A small network was trained on invented records. Each row is its activation on one of them, seen along a few directions.
After each row come some of the record's fields: KATU, NUS, MAM, MADAS, DOTAL, PABA, DUBI.
Not every record has every field; a missing one is written missing.
The largest differences between rows may come from other fields.
In the rows, zero is written as 500.
Strong random noise was added to every row along 7 fixed directions; ignore it. To show where, here is one row again and again, with new noise each time:
[691 574 416 472 409 578 654 513 264 573 717 634 400 448 387 525 496 554
 678 692 611 572 502 225 490 537 536 239]
[293 451 476 390 462 522 506 447 665 437 551 510 624 509 628 457 692 576
 391 383 554 448 596 668 606 514 473 728]
[411 593 467 496 513 404 670 451 567 430 567 659 611 487 390 508 602 525
 466 579 579 482 597 613 636 677 572 557]
[474 556 506 472 556 482 572 417 457 534 481 514 367 454 437 603 524 443
 764 398 624 647 302 341 502 503 312 373]
[664 465 544 579 493 551 337 676 321 609 416 404 406 535 494 452 354 587
 482 592 430 480 457 416 442 388 568 461]
[473 434 466 417 442 546 444 575 455 583 598 499 505 503 549 443 522 592
 436 594 514 450 525 436 519 487 562 520]
[493 457 432 361 391 636 484 482 475 525 641 468 502 504 627 447 668 620
 503 444 585 491 553 464 522 374 470 575]
[613 559 454 450 204 556 596 352 496 502 713 603 594 439 554 506 595 597
 676 614 576 521 513 450 519 421 409 425]
[663 635 491 537 422 438 516 475 447 522 486 502 541 532 397 473 552 591
 554 608 547 490 489 581 546 393 549 539]

[602 648 489 625 508 500 643 350 478 381 451 562 507 419 444 607 616 433
 680 386 578 617 538 564 543 548 369 456]	KATU is missing, NUS is missing, MAM is missing, MADAS is missing, DOTAL is missing, PABA is doz, DUBI is missing
[648 567 400 393 413 463 478 433 446 612 627 465 518 528 473 485 656 538
 499 609 553 472 479 491 529 360 562 571]	KATU is missing, NUS is missing, MAM is missing, MADAS is missing, DOTAL is missing, PABA is doz, DUBI is missing
[538 243 617 653 165 693 248 660 545 469 543 364 701 458 839 334 355 598
 266 525 158 332 724 593 466 443 516 641]	KATU is vizig, NUS is lefe, MAM is der, MADAS is nuvo, DOTAL is niped, PABA is doz, DUBI is buku
[528 625 486 553 486 339 521 398 581 482 486 529 635 456 389 555 597 494
 540 576 558 510 505 680 593 494 490 535]	KATU is missing, NUS is missing, MAM is missing, MADAS is missing, DOTAL is missing, PABA is doz, DUBI is missing
[412 315 494 434 399 683 501 489 471 560 649 490 426 453 685 519 422 451
 519 413 409 558 463 243 441 555 401 387]	KATU is vizig, NUS is vano, MAM is palop, MADAS is kon, DOTAL is bim, PABA is legu, DUBI is maroz
[611 425 448 462 412 744 522 643 372 460 689 541 549 494 600 389 524 639
 309 559 476 447 797 475 446 493 640 502]	KATU is vizig, NUS is vano, MAM is livu, MADAS is nuvo, DOTAL is niped, PABA is nog, DUBI is maroz
[502 444 599 472 400 482 253 397 583 622 433 450 505 510 627 590 325 501
 655 465 547 484 258 539 348 269 366 457]	KATU is missing, NUS is missing, MAM is missing, MADAS is missing, DOTAL is missing, PABA is nog, DUBI is missing
[489 741 480 537 487 219 715 269 647 485 484 593 648 492 229 561 605 435
 634 629 569 551 385 675 623 576 499 507]	KATU is vizig, NUS is vano, MAM is palop, MADAS is kon, DOTAL is bim, PABA is legu, DUBI is maroz
[494 539 454 465 686 437 598 610 399 533 539 579 498 499 311 458 521 519
 340 685 558 448 584 503 596 658 774 515]	KATU is missing, NUS is missing, MAM is missing, MADAS is missing, DOTAL is missing, PABA is legu, DUBI is missing
[520 601 421 395 541 425 387 403 557 566 471 364 477 530 459 479 695 522
 552 428 625 544 364 556 546 286 422 629]	KATU is missing, NUS is missing, MAM is missing, MADAS is missing, DOTAL is missing, PABA is doz, DUBI is missing
[522 582 433 481 629 523 656 436 365 481 517 403 372 525 363 550 721 423
 568 279 632 587 495 425 604 483 510 510]	KATU is vizig, NUS is lefe, MAM is palop, MADAS is vepi, DOTAL is bim, PABA is doz, DUBI is buku
[406 429 513 500 631 547 443 593 472 481 457 457 424 525 532 479 479 468
 433 393 443 472 505 489 470 526 501 551]	KATU is tuk, NUS is milu, MAM is livu, MADAS is kon, DOTAL is bim, PABA is doz, DUBI is mem
[592 456 526 497 473 647 330 581 405 566 462 426 412 498 614 496 322 548
 600 481 446 537 421 389 320 318 395 416]	KATU is tuk, NUS is milu, MAM is livu, MADAS is nuvo, DOTAL is niped, PABA is legu, DUBI is maroz
[580 571 566 569 617 407 383 519 476 514 269 440 443 522 427 540 406 506
 549 465 553 526 399 643 471 409 493 528]	KATU is missing, NUS is missing, MAM is missing, MADAS is missing, DOTAL is missing, PABA is doz, DUBI is missing
[359 492 550 584 505 476 563 402 603 396 428 548 512 406 520 601 474 390
 673 353 519 575 382 521 465 600 290 403]	KATU is tuk, NUS is milu, MAM is palop, MADAS is kon, DOTAL is bim, PABA is fip, DUBI is mem
[722 657 392 377 416 366 536 451 388 688 629 399 424 577 261 416 644 533
 537 734 532 468 346 375 572 339 648 499]	KATU is vizig, NUS is lefe, MAM is palop, MADAS is kon, DOTAL is bim, PABA is doz, DUBI is mem
[398 488 548 558 732 429 517 527 535 473 274 304 467 530 474 568 643 423
 401 233 506 512 507 637 591 481 530 690]	KATU is vizig, NUS is vano, MAM is palop, MADAS is kogu, DOTAL is bim, PABA is gat, DUBI is maroz
[549 321 473 439 737 767 281 775 298 568 406 216 224 611 664 387 587 532
 353 161 451 518 544 339 417 300 581 637]	KATU is vizig, NUS is lefe, MAM is zagad, MADAS is nuvo, DOTAL is niped, PABA is fip, DUBI is buku
[486 405 464 398 350 590 524 444 455 595 723 453 490 401 589 496 567 446
 642 489 534 538 423 233 506 478 393 357]	KATU is vizig, NUS is lefe, MAM is der, MADAS is nuvo, DOTAL is niped, PABA is fip, DUBI is buku
[317 507 419 370 697 317 498 511 504 596 510 428 504 550 335 497 644 453
 398 559 639 442 474 524 611 564 660 571]	KATU is vizig, NUS is lefe, MAM is missing, MADAS is tir, DOTAL is bim, PABA is doz, DUBI is buku
[559 508 388 360 633 498 583 538 377 579 600 487 333 595 394 480 649 449
 431 447 576 519 457 292 522 519 647 550]	KATU is vizig, NUS is lefe, MAM is zagad, MADAS is nuvo, DOTAL is bim, PABA is fip, DUBI is buku
[410 481 448 381 433 354 571 470 536 628 687 608 612 448 379 491 474 486
 489 814 498 469 425 401 531 642 583 401]	KATU is vizig, NUS is vano, MAM is livu, MADAS is nuvo, DOTAL is bim, PABA is legu, DUBI is maroz
[580 504 564 510 572 402 329 502 492 617 312 376 440 542 458 504 429 523
 541 484 535 469 313 562 453 329 481 539]	KATU is missing, NUS is missing, MAM is missing, MADAS is missing, DOTAL is missing, PABA is nog, DUBI is missing
[665 643 484 572 563 533 596 538 334 489 454 543 396 462 337 543 456 514
 668 510 562 615 464 434 436 479 456 289]	KATU is tuk, NUS is milu, MAM is palop, MADAS is kon, DOTAL is niped, PABA is nog, DUBI is maroz
[443 292 561 515 350 557 332 624 521 572 564 436 537 430 635 440 351 522
 444 658 320 425 474 401 412 522 459 451]	KATU is vizig, NUS is lefe, MAM is livu, MADAS is nuvo, DOTAL is bim, PABA is doz, DUBI is mem
[539 514 612 619 743 392 309 618 419 591 173 381 358 485 388 502 304 469
 585 480 498 527 304 565 422 420 476 434]	KATU is missing, NUS is missing, MAM is missing, MADAS is missing, DOTAL is missing, PABA is nog, DUBI is missing
[749 503 509 628 470 578 494 545 308 451 470 499 426 563 490 503 381 494
 507 490 423 509 577 397 456 470 606 426]	KATU is vizig, NUS is lefe, MAM is zagad, MADAS is tir, DOTAL is bim, PABA is fip, DUBI is buku
[457 470 556 496 502 542 390 549 574 452 372 464 311 485 577 474 366 462
 652 405 427 617 329 386 385 462 220 426]	KATU is tuk, NUS is milu, MAM is zagad, MADAS is tir, DOTAL is niped, PABA is gat, DUBI is buku
[615 641 535 649 586 438 720 423 415 461 436 505 488 495 363 633 535 361
 579 383 512 616 512 461 606 571 552 438]	KATU is vizig, NUS is vano, MAM is palop, MADAS is kogu, DOTAL is niped, PABA is legu, DUBI is maroz
[418 572 404 370 549 472 577 517 531 446 631 586 579 524 416 433 667 534
 342 561 617 421 652 609 563 571 644 598]	KATU is tuk, NUS is milu, MAM is livu, MADAS is kon, DOTAL is niped, PABA is doz, DUBI is mem
[739 730 424 547 464 574 785 465 395 350 635 615 516 527 305 438 704 583
 480 550 559 508 771 587 613 555 658 504]	KATU is vizig, NUS is lefe, MAM is palop, MADAS is kon, DOTAL is niped, PABA is gat, DUBI is mem
[244 566 535 529 437 269 569 480 765 469 493 643 579 310 340 435 436 458
 691 772 456 552 329 543 535 743 245 341]	KATU is tuk, NUS is milu, MAM is der, MADAS is vepi, DOTAL is niped, PABA is gat, DUBI is buku
[434 435 474 441 481 637 434 533 531 453 511 539 521 522 652 486 471 571
 469 412 539 496 622 547 420 449 450 504]	KATU is tuk, NUS is milu, MAM is zagad, MADAS is tir, DOTAL is niped, PABA is nog, DUBI is maroz
[496 467 476 394 510 457 343 509 501 606 435 355 510 551 519 448 518 576
 455 531 528 468 435 545 459 323 520 563]	KATU is vizig, NUS is vano, MAM is missing, MADAS is tir, DOTAL is bim, PABA is nog, DUBI is maroz
[753 486 484 612 459 705 568 653 257 455 563 457 367 470 466 418 490 559
 507 541 427 538 636 311 468 466 529 390]	KATU is vizig, NUS is lefe, MAM is der, MADAS is nuvo, DOTAL is bim, PABA is fip, DUBI is mem

Which values does each new row have?
[457 562 538 527 487 382 507 426 612 504 435 571 574 506 429 549 404 470
 580 564 482 504 383 598 466 514 402 482]	KATU is tuk, NUS is milu, MAM is livu, MADAS is kon, DOTAL is bim, PABA is nog, DUBI is maroz
[630 491 557 539 543 550 370 520 347 625 436 445 352 443 469 571 292 476
 693 576 537 582 271 322 361 384 456 283]	KATU is missing, NUS is missing, MAM is missing, MADAS is missing, DOTAL is missing, PABA is legu, DUBI is missing
[446 507 482 486 517 542 547 475 509 503 559 613 476 415 484 526 440 480
 579 582 598 556 458 454 480 580 458 351]	KATU is missing, NUS is missing, MAM is missing, MADAS is missing, DOTAL is missing, PABA is legu, DUBI is missing
[597 550 513 466 576 367 522 487 408 656 435 364 363 548 356 550 544 406
 537 531 454 515 321 317 577 463 577 482]	KATU is vizig, NUS is lefe, MAM is palop, MADAS is kogu, DOTAL is bim, PABA is gat, DUBI is mem
[585 629 450 418 404 404 480 348 541 521 577 610 616 558 471 573 517 578
 496 641 668 420 510 687 474 356 617 554]	KATU is missing, NUS is missing, MAM is missing, MADAS is missing, DOTAL is missing, PABA is doz, DUBI is missing
[563 518 596 647 666 393 445 538 462 555 225 282 461 606 455 555 466 389
 373 318 366 507 423 569 578 414 609 679]	KATU is vizig, NUS is vano, MAM is palop, MADAS is kogu, DOTAL is bim, PABA is legu, DUBI is maroz
[589 676 534 561 598 175 485 431 526 655 295 352 550 535 244 597 502 419
 522 584 538 512 263 587 587 380 618 580]	KATU is vizig, NUS is vano, MAM is palop, MADAS is kogu, DOTAL is bim, PABA is legu, DUBI is maroz
[347 469 507 281 320 335 414 317 730 613 610 586 636 480 574 537 466 469
 575 688 551 468 257 512 497 469 405 537]	KATU is missing, NUS is missing, MAM is missing, MADAS is missing, DOTAL is missing, PABA is legu, DUBI is missing
[665 638 556 585 472 284 514 399 485 592 400 537 546 533 328 574 397 447
 566 671 493 466 341 574 544 488 579 467]	KATU is missing, NUS is missing, MAM is missing, MADAS is missing, DOTAL is missing, PABA is doz, DUBI is missing
[453 462 527 464 620 471 389 494 506 558 341 361 430 584 515 522 455 459
 471 352 509 526 407 513 483 403 463 581]	KATU is vizig, NUS is vano, MAM is missing, MADAS is tir, DOTAL is bim, PABA is nog, DUBI is maroz
[540 602 432 494 500 546 706 413 407 384 614 688 410 422 424 599 523 437
 764 463 645 643 516 334 470 621 378 237]	KATU is tuk, NUS is milu, MAM is zagad, MADAS is tir, DOTAL is niped, PABA is doz, DUBI is mem
[573 617 350 176 285 450 495 230 595 627 665 454 498 567 526 454 747 579
 684 515 647 545 270 426 491 158 359 578]	KATU is tuk, NUS is milu, MAM is zagad, MADAS is tir, DOTAL is bim, PABA is legu, DUBI is maroz
[361 379 578 591 548 522 467 544 531 503 408 418 553 404 611 589 458 418
 480 385 461 547 531 505 497 558 464 450]	KATU is vizig, NUS is vano, MAM is palop, MADAS is kogu, DOTAL is niped, PABA is legu, DUBI is maroz
[529 459 495 484 551 647 475 620 403 480 508 490 477 483 558 476 479 560
 463 444 502 508 598 478 430 452 492 460]	KATU is tuk, NUS is milu, MAM is livu, MADAS is nuvo, DOTAL is niped, PABA is nog, DUBI is maroz
[514 353 448 405 337 612 462 537 387 605 718 396 582 430 662 488 644 535
 429 534 526 425 609 351 536 417 641 443]	KATU is vizig, NUS is lefe, MAM is palop, MADAS is kogu, DOTAL is niped, PABA is fip, DUBI is buku
[481 461 494 567 453 612 689 418 453 391 575 522 586 440 609 593 642 463
 475 330 497 551 703 495 582 562 523 505]	KATU is vizig, NUS is vano, MAM is palop, MADAS is kogu, DOTAL is bim, PABA is legu, DUBI is maroz
[393 410 532 524 367 600 532 406 597 444 612 637 664 439 673 614 425 487
 474 518 548 447 585 550 478 602 489 447]	KATU is missing, NUS is missing, MAM is missing, MADAS is missing, DOTAL is missing, PABA is legu, DUBI is missing
